These are the activations of a small neural network, seen along a few directions. Each row is one input.
Each table varies a few parts of the input and shows all the possible inputs, shuffled.
Descriptions start from the smaller parts, as in this example, which fits no table here: one of 8 places around a ring, together with either a single point or one of 9 places around a ring or (one of 3 separate values, together with one of 6 places along a line).
Shared parts are said once, and a part with two or three values counts as separate values.

Other details of the inputs vary at random and push rows far along two fixed directions, the same in every table; ignore that.

A family of inputs:
row 1: [-5.030,-0.691,2.333,-0.550,2.955,-1.381,0.390,3.199,-3.924,2.115,-3.842]
row 2: [3.591,3.141,-2.015,-0.869,-1.585,2.896,-3.443,-4.507,1.472,-1.724,2.302]
row 3: [-1.072,3.923,3.427,1.825,5.816,3.505,-0.335,-2.355,2.125,-0.695,-2.196]
row 4: [3.654,1.170,0.906,0.726,-0.860,2.598,-1.200,-1.032,4.465,-1.636,2.958]
row 5: [0.495,-2.020,-1.355,-1.913,-5.138,-1.547,1.202,1.171,0.441,1.894,0.676]
row 6: [0.600,1.064,3.708,2.618,3.291,3.407,0.904,-4.686,0.374,-1.512,-2.485]
row 7: [4.748,2.275,-3.092,1.129,-1.002,0.817,-0.033,-3.193,2.896,-2.208,1.578]
row 8: [-1.535,-1.757,0.210,-0.533,3.652,-1.913,-0.634,1.623,-7.120,-0.003,-2.842]
row 9: [4.083,3.310,-1.793,-0.051,-0.793,2.334,-1.553,-3.994,1.580,-2.977,3.572]
row 10: [-1.960,1.705,-0.254,-4.020,-2.697,-0.102,-1.276,2.991,0.528,2.235,3.022]
row 11: [-2.106,-6.161,-2.795,1.080,-1.979,-0.263,0.411,2.675,1.241,-0.610,4.952]
row 12: [-1.628,-0.027,-1.383,-1.446,-4.004,-2.710,-0.148,3.333,2.210,2.527,0.537]
row 13: [-0.793,2.328,2.985,3.943,5.633,2.198,-0.280,-1.122,2.703,-1.314,-3.743]
row 14: [0.587,-2.955,-0.925,-0.702,-4.661,-2.815,-0.024,2.820,1.258,1.424,0.334]
row 15: [-2.584,-4.628,0.306,5.004,4.615,3.972,-2.107,-3.224,1.699,-0.678,-2.647]
row 16: [1.135,-2.538,-0.074,-0.429,-2.844,-2.060,0.745,4.245,0.621,-0.852,2.756]
row 17: [1.293,-1.032,2.728,4.959,3.605,0.398,1.216,-2.279,2.556,-1.327,-4.739]
row 18: [0.795,0.027,-2.422,-1.276,-0.496,-1.050,0.324,-1.399,-3.006,0.580,-1.066]
row 19: [-5.165,-0.011,1.323,-1.260,1.734,-1.569,2.943,0.542,-3.637,3.462,-4.716]
row 20: [-1.077,0.214,-1.102,-0.471,-3.097,-3.355,1.950,3.826,2.466,1.272,1.805]
row 21: [4.325,1.134,-2.858,1.411,-1.171,0.119,-3.201,-2.132,3.187,-1.380,-0.018]
row 22: [-5.322,1.217,2.896,-1.677,2.636,-0.644,3.299,0.383,-4.674,1.441,-1.591]
row 23: [-1.068,-1.531,0.438,0.332,4.409,-2.435,1.413,2.075,-6.804,-1.325,-1.466]
row 24: [1.418,-0.689,-1.762,0.733,0.543,-2.966,1.136,0.836,-2.115,-1.079,0.142]
row 25: [-1.196,1.152,-1.587,-1.884,-3.489,-2.174,3.052,2.271,1.739,1.588,2.067]
row 26: [-0.263,-0.994,0.003,-2.990,-4.997,0.000,-0.151,0.506,-1.019,1.314,2.589]
row 27: [0.697,-2.718,-0.397,-1.265,-3.733,-1.494,-1.307,3.848,0.345,0.446,1.459]
row 28: [0.405,0.164,-1.170,-2.904,0.502,-1.556,0.603,1.962,-5.044,-0.677,3.646]
row 29: [1.708,2.387,1.051,1.137,5.663,3.353,-3.068,-4.423,-1.804,-1.378,-2.578]
row 30: [-2.277,-2.718,1.933,0.324,1.429,-2.205,4.971,0.642,-4.255,1.209,-3.280]
row 31: [3.196,1.031,0.609,-0.035,-1.692,3.183,-3.196,-1.494,4.299,-0.390,1.663]
row 32: [0.347,4.228,0.130,-0.947,-2.245,3.456,-2.603,-3.106,5.196,0.256,1.154]
Each input here is: one of 2 separate values, together with either a single point or (one of 3 separate values, together with one of 5 places around a ring).
Change only the choice among 3 separate values in row 8. List by row number the other rows that result. -> row 1, row 27
Change only the choice among 2 separate values in row 5. List by row number the other rows that result. -> row 30
Change only the place on the ring of 5 in row 18. List by row number the other rows that result. -> row 2, row 8, row 21, row 29

A family of inputs:
row 33: [-1.085,-1.144,1.685,1.986,3.672,2.109,0.284,-3.934,-2.143,-0.413,-4.369]
row 34: [0.523,-1.437,-1.307,-1.694,-5.547,-0.906,-1.228,4.645,3.717,0.351,4.831]
row 35: [-1.329,-0.915,2.285,5.004,5.712,1.500,1.183,-2.345,1.775,-0.570,-5.032]
row 36: [-2.077,-1.660,1.984,0.729,4.248,-1.621,3.540,-0.314,-6.672,0.491,-5.043]
row 37: [-1.454,-3.602,0.870,0.155,-0.189,-1.424,0.526,3.057,-0.926,1.063,-0.337]
row 38: [-0.036,1.170,1.892,1.003,2.030,-0.044,1.693,-1.621,-1.964,0.276,-2.886]
row 39: [2.428,0.599,-3.926,-4.438,-7.475,-3.031,-0.716,4.830,1.680,-0.656,8.658]
row 40: [0.127,2.899,2.247,0.849,4.547,1.245,0.029,-2.791,-0.670,-0.684,-3.332]
row 41: [-1.330,-2.459,-3.362,-4.546,-4.881,-4.589,1.033,4.897,-5.731,1.440,3.067]
row 42: [-2.206,-0.035,0.986,-3.022,-0.027,-2.647,3.611,2.997,-5.157,1.555,0.048]
row 43: [0.908,0.113,-4.359,-5.155,-8.633,-3.653,-0.750,4.530,-0.768,1.482,6.513]
row 44: [-0.648,0.500,-0.249,-0.996,0.071,0.248,-0.441,-0.903,-1.785,1.520,-0.550]
row 45: [-2.581,-0.357,0.787,-2.503,-0.616,-0.057,1.174,0.486,-2.598,1.100,0.664]
row 46: [4.582,1.461,-1.568,1.061,-0.713,0.793,-2.178,-1.721,3.894,-2.393,2.665]
row 47: [-3.628,-0.944,1.915,1.918,2.177,-1.377,2.390,0.142,-1.088,1.821,-4.104]
row 48: [1.797,1.501,2.489,4.194,1.827,3.575,-2.627,-3.914,6.280,-0.591,-3.929]
row 49: [-2.199,-2.208,2.022,1.222,3.854,1.016,0.925,-1.842,-3.725,-0.269,-2.194]
row 50: [3.534,1.476,-2.256,-1.388,-4.907,-0.181,-0.406,2.079,3.829,-1.553,6.210]
row 51: [2.224,2.824,0.668,3.123,3.818,5.058,-3.195,-4.434,4.117,-2.142,-0.708]
row 52: [-2.360,-2.343,-0.011,1.571,0.719,-1.694,2.201,0.968,-0.474,1.056,-2.965]
row 53: [-5.031,-1.861,3.849,-0.086,3.870,-1.200,1.980,1.924,-4.249,2.249,-4.906]
row 54: [-4.313,-0.087,2.372,-1.457,5.153,0.029,1.793,-0.120,-6.728,2.052,-3.920]
row 55: [5.955,3.322,-0.995,4.319,2.205,4.795,-4.726,-5.755,6.985,-3.866,0.065]
row 56: [0.962,0.192,-2.398,0.170,-4.847,-0.433,-0.386,2.784,6.472,-0.498,4.716]
row 57: [2.701,2.026,-1.648,-1.323,-3.438,-0.915,-1.208,-0.333,2.230,-0.266,2.433]
row 58: [-1.673,-1.413,1.211,1.067,5.249,0.696,0.137,-1.460,-4.306,0.192,-2.607]
row 59: [1.834,2.042,-1.488,0.572,-3.451,1.017,-0.812,0.020,8.205,-0.114,2.496]
row 60: [2.859,1.330,-1.749,-0.175,-4.081,2.857,-2.741,-1.174,5.997,-1.999,5.483]
row 61: [0.786,0.054,2.410,3.056,5.384,1.019,1.414,-2.534,-1.846,-1.405,-3.333]
row 62: [-3.514,-3.166,-0.265,-3.709,0.096,-5.577,3.526,3.897,-9.293,1.706,-1.320]
row 63: [-3.906,-2.128,0.837,-2.600,-1.310,-1.895,2.063,1.222,-5.579,2.270,-0.178]
row 64: [-2.031,-3.684,0.429,-0.420,-1.037,-2.050,0.935,2.873,-1.962,1.690,-1.945]
row 65: [4.621,4.455,-0.341,3.683,2.121,5.164,-4.545,-4.705,6.770,-3.765,0.488]
row 66: [4.818,2.663,-1.026,3.691,2.230,5.187,-4.017,-6.591,6.184,-2.248,-1.856]
row 67: [0.741,0.815,-3.988,-5.861,-7.832,-3.013,-0.462,5.139,-0.469,1.119,7.179]
Describe the family of inputs behind these rows. -> one of 5 places around a ring, together with either one of 2 separate values or one of 5 places along a line
The inputs of row 57 and row 62 match in every part but the place on the ring of 5. If row 44 is changed in the same way as row 57 into row 62, which row does it become? -> row 66
Change only the place on the line of 5 in row 60. List by row number the other rows that result. -> row 39, row 50, row 51, row 65
Change only the choice among 2 separate values in row 34. List by row number the other rows that result. -> row 56

A family of inputs:
row 68: [4.976,3.826,-4.976,-2.507,-6.805,0.973,-1.718,-1.206,5.149,-1.853,7.843]
row 69: [1.764,-0.821,-1.101,-1.686,-2.779,-1.297,-1.832,1.607,-1.572,-0.323,1.783]
row 70: [-1.223,-0.402,-0.596,-4.741,-1.750,-3.305,1.354,4.806,-5.343,2.581,1.805]
row 71: [-2.605,-2.182,0.585,-2.169,-2.230,-4.354,4.119,5.772,-3.838,1.312,1.724]
row 72: [-0.926,2.069,1.903,0.295,6.715,1.681,1.058,-3.095,-3.599,0.181,-3.261]
row 73: [-1.005,-2.222,1.762,2.410,2.349,-0.282,1.371,1.124,-0.855,-1.014,-1.181]
row 74: [-2.829,-0.955,2.728,3.907,5.656,-0.330,0.131,-0.896,-0.834,-0.392,-4.277]
row 75: [5.450,2.801,-2.304,1.192,0.189,4.546,-3.986,-3.983,6.192,-2.448,3.845]
row 76: [-2.874,1.122,3.238,3.146,5.501,-0.935,1.333,-0.970,-0.681,0.359,-4.922]
row 77: [4.788,1.203,-4.107,-1.316,-6.985,-0.061,-3.409,-0.296,3.776,-2.771,6.499]
row 78: [-4.551,1.573,4.680,0.882,4.127,2.740,0.274,-1.881,-0.898,1.148,-4.171]
row 79: [-2.670,-2.570,0.520,1.118,2.699,-0.390,0.131,-0.710,-1.568,1.173,-3.894]
row 80: [1.382,1.861,0.233,3.182,4.969,3.954,-1.509,-5.732,-0.091,-2.682,-1.648]
row 81: [1.756,-1.005,2.571,3.973,4.195,3.623,-0.033,-4.369,3.088,-1.881,-3.374]
row 82: [-3.633,-1.843,-1.526,-3.017,-2.327,-4.095,3.006,6.215,-3.612,2.314,0.249]
row 83: [2.835,2.433,0.322,-0.572,-0.866,0.110,-1.559,-1.106,0.480,-0.727,-0.883]
row 84: [-5.301,-2.705,0.942,-3.792,-3.264,-1.226,0.515,4.491,-3.286,2.328,2.912]
row 85: [-3.523,-3.916,-1.937,-2.051,-1.864,-3.489,1.755,6.008,-3.618,1.523,0.791]
row 86: [-1.185,-0.941,3.686,1.655,4.799,0.769,3.318,-2.192,-1.695,0.210,-4.929]
row 87: [0.446,-0.527,-1.228,-0.606,-4.191,-1.344,1.518,0.767,1.491,2.079,0.867]
row 88: [5.452,0.886,-3.691,-2.332,-5.793,0.874,-4.026,1.809,5.061,-0.504,6.872]
row 89: [0.507,1.548,0.321,2.114,1.880,1.617,-0.924,-3.571,4.064,0.385,-3.830]
row 90: [-2.884,-4.583,-0.995,-1.402,-3.262,-3.260,2.501,3.443,-4.108,2.945,0.622]
row 91: [5.851,5.351,-1.030,2.318,-0.963,3.482,-3.388,-6.035,6.297,-3.947,0.558]
Describe the family of inputs behind these rows. -> one of 2 separate values, together with either a single point or one of 5 places around a ring or one of 6 places around a ring
The inputs of row 72 and row 75 match in every part but the choice among 2 separate values. If row 70 is changed in the same way as row 72 into row 75, which row does it become? -> row 88
Change only the choice among 2 separate values in row 77. List by row number the other rows that result. -> row 91

A family of inputs:
row 92: [-2.124,0.274,2.246,1.213,5.367,2.117,-0.590,-2.191,-2.342,-0.111,-3.614]
row 93: [0.852,1.171,0.920,2.556,3.676,3.136,-2.195,-3.379,1.352,-1.342,-2.033]
row 94: [4.348,1.306,-1.733,1.982,-0.657,2.127,-1.766,-3.428,4.318,-2.040,0.519]
row 95: [4.639,2.887,-0.763,2.423,0.041,2.412,-2.274,-3.555,5.218,-1.789,-0.247]
row 96: [-1.884,-0.748,2.040,1.538,5.123,-0.206,1.576,-2.116,-4.494,-0.133,-5.051]
row 97: [1.204,-1.806,-2.226,-1.985,-2.935,-3.027,1.196,2.717,-2.449,0.291,2.232]
row 98: [2.071,0.400,-0.341,1.687,1.229,2.513,-2.521,-2.235,2.343,-1.878,0.411]
row 99: [-4.029,-0.330,1.724,-2.710,1.482,-1.678,2.623,2.461,-6.027,1.718,-0.462]
row 100: [0.399,0.844,-1.275,-3.057,-3.630,-0.812,-0.102,2.039,0.255,0.455,4.762]
row 101: [1.051,0.264,0.989,4.224,0.070,2.735,-1.518,-1.681,8.906,-0.350,-1.690]
row 102: [-2.600,-2.674,3.539,5.160,5.109,0.900,1.260,-1.008,1.687,0.061,-6.377]
row 103: [-0.257,1.099,0.512,-0.666,-0.572,1.112,-0.529,-1.064,0.216,0.535,-0.295]
row 104: [0.361,1.454,1.248,1.008,1.665,2.333,-1.278,-3.133,0.951,-0.237,-1.894]
row 105: [2.187,-0.825,-2.342,-1.258,-2.799,-0.616,-0.499,1.393,0.341,-1.011,4.552]
row 106: [-1.940,-4.313,0.133,1.488,-1.397,-1.934,1.698,3.222,1.408,1.029,-0.580]
row 107: [1.039,-0.894,-2.281,-2.214,-3.646,-2.546,0.447,3.154,-1.089,-0.675,4.210]
row 108: [0.406,2.532,1.674,1.560,3.356,1.782,-0.295,-2.562,0.570,-1.016,-2.234]
row 109: [1.564,3.002,0.732,1.186,1.326,3.954,-2.457,-3.159,3.990,-1.050,-0.434]
row 110: [-4.055,0.180,2.152,-1.539,2.918,-1.923,2.985,1.775,-6.374,1.361,-2.676]
row 111: [3.558,-0.257,-2.020,0.711,-2.274,1.499,-2.138,-1.744,3.015,-1.476,2.079]
row 112: [3.242,3.174,0.005,1.031,-0.219,1.772,-1.541,-2.734,4.200,-0.892,-0.269]
row 113: [-0.897,0.541,0.843,-0.445,2.018,0.470,0.138,-0.327,-1.733,-0.034,0.036]
row 114: [-4.417,-2.126,1.525,-1.566,2.413,-1.801,1.742,1.217,-7.151,1.997,-2.630]
row 115: [-0.468,-0.090,-1.567,-3.446,-3.738,-0.861,-0.741,2.438,-0.456,0.855,4.124]
row 116: [-3.665,-3.016,0.805,-2.319,1.587,-3.337,2.787,3.514,-8.202,1.026,0.275]
row 117: [2.178,-0.572,-1.530,0.589,-0.470,1.548,-1.902,-0.948,1.423,-1.366,1.694]
row 118: [-5.021,-1.615,4.520,3.249,4.744,0.317,2.604,0.283,0.006,2.005,-6.838]
row 119: [-3.371,-2.095,-0.317,-2.875,-0.236,-4.299,2.788,4.328,-7.400,1.468,0.710]
row 120: [0.269,1.104,-2.167,-3.590,-5.602,-1.774,0.637,2.177,0.699,1.259,3.653]
row 121: [0.526,0.378,-2.458,-2.885,-4.454,-1.638,-0.097,1.629,0.600,0.780,3.400]
row 122: [0.590,2.010,0.249,-0.767,-0.607,-0.228,0.465,-0.085,0.390,0.490,-0.570]
row 123: [-1.833,-1.714,0.464,0.526,-2.872,-1.066,1.068,2.906,4.050,1.644,0.342]
row 124: [0.288,1.061,-1.301,-2.402,-3.299,-1.064,0.377,0.654,0.372,0.856,2.093]
row 125: [1.122,1.343,-0.029,1.343,1.294,1.093,-0.516,-2.713,0.802,-0.519,-1.614]
row 126: [-1.522,-0.193,2.717,2.748,5.917,1.879,-0.187,-3.761,-3.114,-0.178,-5.444]
row 127: [1.286,0.286,-2.533,-3.172,-4.879,-2.454,0.110,2.893,0.259,0.827,3.789]
row 128: [1.453,-0.210,0.791,4.816,0.059,2.477,-1.450,-1.681,8.576,-0.663,-1.765]
row 129: [-1.707,-1.517,1.423,0.123,3.373,-2.175,2.120,0.680,-5.673,0.354,-3.475]
row 130: [1.864,0.665,-1.675,-1.110,-2.477,0.039,-1.112,0.638,1.413,-0.634,3.986]
row 131: [2.053,-1.038,-3.250,-2.010,-4.292,-2.348,0.258,3.008,-0.450,-0.778,5.034]
row 132: [0.253,1.333,-0.043,-0.113,0.822,0.121,-0.264,-0.262,-0.077,-0.561,0.204]
row 133: [0.988,-1.278,-1.400,-1.032,-2.534,-0.550,-0.906,0.640,-0.330,-0.278,2.087]
The inputs of row 115 and row 117 match in every part but one. If row 108 is changed in the same way as row 115 into row 117, which row does it become? -> row 131
Describe the family of inputs behind these rows. -> one of 6 places along a line, together with either a single point or one of 6 places around a ring
Which other rows agree with row 107 in the place on the line of 6? List them by row number. -> row 96, row 98, row 102, row 116, row 129, row 133
Which other rows agree with row 120 in the place on the line of 6? List them by row number. -> row 99, row 103, row 109, row 110, row 118, row 122
